Here are a small network's activations along a few directions, averaged over the inputs that share one value of a field.
Values that are neighbours, or in one group, have similar rows; names and order tell nothing.
(in the rows, 500 means zero)
Strong random noise was added to every row along 8 fixed directions; ignore it. To show where, here is one row again and again, with new noise each time:
[557 473 452 810 454 442 560 567 483 362 629 673 354 583 436 596 671 482 627 578 665 554 516]
[222 581 474 511 636 334 733 569 685 590 282 454 520 666 604 529 575 507 386 412 432 431 446]
[494 528 336 409 452 459 559 597 625 347 436 554 679 426 597 404 613 562 541 534 499 455 372]
[359 353 663 703 675 594 572 563 540 620 217 683 394 730 500 340 786 450 478 607 794 361 543]
[430 530 370 218 516 448 445 496 370 253 557 675 581 468 593 451 496 328 284 409 279 517 514]
[449 287 615 211 435 566 326 475 341 598 387 541 552 467 455 326 427 347 451 369 543 490 467]
[480 535 521 697 479 521 432 358 531 602 692 376 484 641 353 602 401 644 199 429 340 586 625]
[540 479 500 541 382 908 156 231 231 444 576 586 402 526 445 223 591 357 342 630 618 629 537]
[689 285 521 235 354 763 346 432 323 518 643 472 447 129 734 651 528 407 531 620 446 747 524]
[463 507 481 497 441 726 486 380 562 654 448 314 478 397 677 522 580 560 447 617 495 645 452]


N, 13 values:
n8: [327 489 624 537 716 405 618 499 516 533 382 511 413 577 531 504 394 434 503 450 437 356 516]
n10: [406 479 496 474 537 276 515 600 642 475 494 586 749 706 227 298 355 614 378 268 413 258 451]
n2: [570 426 511 532 412 529 480 518 628 568 510 395 683 360 383 403 382 701 687 514 607 457 344]
n1: [679 558 540 580 480 751 204 308 481 622 496 329 562 523 312 304 444 708 406 653 547 447 608]
n4: [490 435 501 453 469 551 686 577 461 520 479 507 313 291 791 763 660 364 705 613 552 679 438]
n7: [410 789 537 839 661 249 617 472 577 526 569 384 294 770 330 716 393 560 277 335 336 468 721]
n12: [331 625 610 761 538 693 518 325 415 696 456 381 319 736 480 459 592 480 346 583 632 544 536]
n11: [443 576 613 779 568 392 524 354 456 664 608 387 256 737 346 627 299 443 595 454 481 529 595]
n6: [266 528 532 330 559 604 373 430 372 448 242 651 481 622 395 71 419 285 579 430 620 344 314]
n3: [554 501 637 448 458 432 644 568 534 746 442 307 406 436 578 756 510 492 669 473 560 560 500]
n9: [725 518 558 717 640 432 564 666 732 535 413 532 701 615 334 441 579 766 474 523 649 281 605]
n13: [359 689 394 490 717 386 457 458 460 300 409 681 534 700 463 262 504 399 338 523 378 310 642]
n5: [540 445 609 495 577 515 478 555 391 479 503 679 473 648 443 508 548 441 324 489 544 451 665]
N is arranged as a ring.
Going along N from n6 by way of its neighbour n8, in what order are n4, n12, n11, n3 met?
> n11, n3, n12, n4
List every value one step from n1, in the order listed.
> n7, n13
Fewest steps between n5 and n2?
> 4

P, 15 values:
p3: [527 595 406 686 650 402 500 527 477 232 635 705 391 550 427 594 484 501 429 548 359 457 662]
p7: [282 345 687 233 535 559 409 467 443 687 304 453 515 570 522 367 427 507 226 423 384 345 581]
p5: [360 693 263 540 473 463 504 450 371 237 577 635 368 453 535 372 592 346 609 585 482 533 445]
p1: [514 210 770 243 504 351 368 544 509 970 367 197 584 465 343 575 228 632 377 227 369 438 588]
p8: [627 209 663 257 318 321 430 678 362 584 561 449 425 332 379 661 398 446 641 297 569 578 520]
p9: [247 680 358 384 567 383 752 597 556 328 270 685 588 594 667 397 686 316 523 444 536 408 291]
p13: [274 632 476 446 626 584 565 350 541 538 361 417 462 523 665 395 483 381 519 551 420 509 425]
p14: [595 523 491 143 681 475 437 525 594 448 465 431 681 338 617 501 397 589 202 458 188 434 672]
p12: [755 360 638 504 538 794 471 403 541 646 621 392 505 341 664 665 497 604 481 691 452 575 608]
p2: [426 583 546 183 532 413 395 479 397 536 301 492 695 631 365 234 246 341 449 282 495 336 489]
p10: [479 915 127 428 184 414 574 533 543 165 608 475 579 427 558 463 547 446 673 436 493 652 227]
p15: [531 509 508 779 552 257 744 557 694 582 699 452 452 602 530 909 496 606 534 423 409 606 509]
p6: [494 424 457 683 532 677 670 586 623 483 459 525 474 398 715 562 744 602 536 711 612 555 395]
p11: [367 483 478 743 576 337 671 518 518 460 549 585 365 606 492 702 549 484 625 545 544 516 435]
p4: [294 645 496 401 446 481 462 391 447 736 253 330 520 696 457 273 390 312 475 321 568 526 409]
A value of P combines one of 5 hidden first parts with one of 3 second parts; all combinations occur once.
Changing only the second part turns p13 into p11. p12 has the same second part as p13; what does that change turn p12 into?
> p15
Changing only the second part turns p14 into p8. p2 has the same second part as p14; what does that change turn p2 into?
> p10
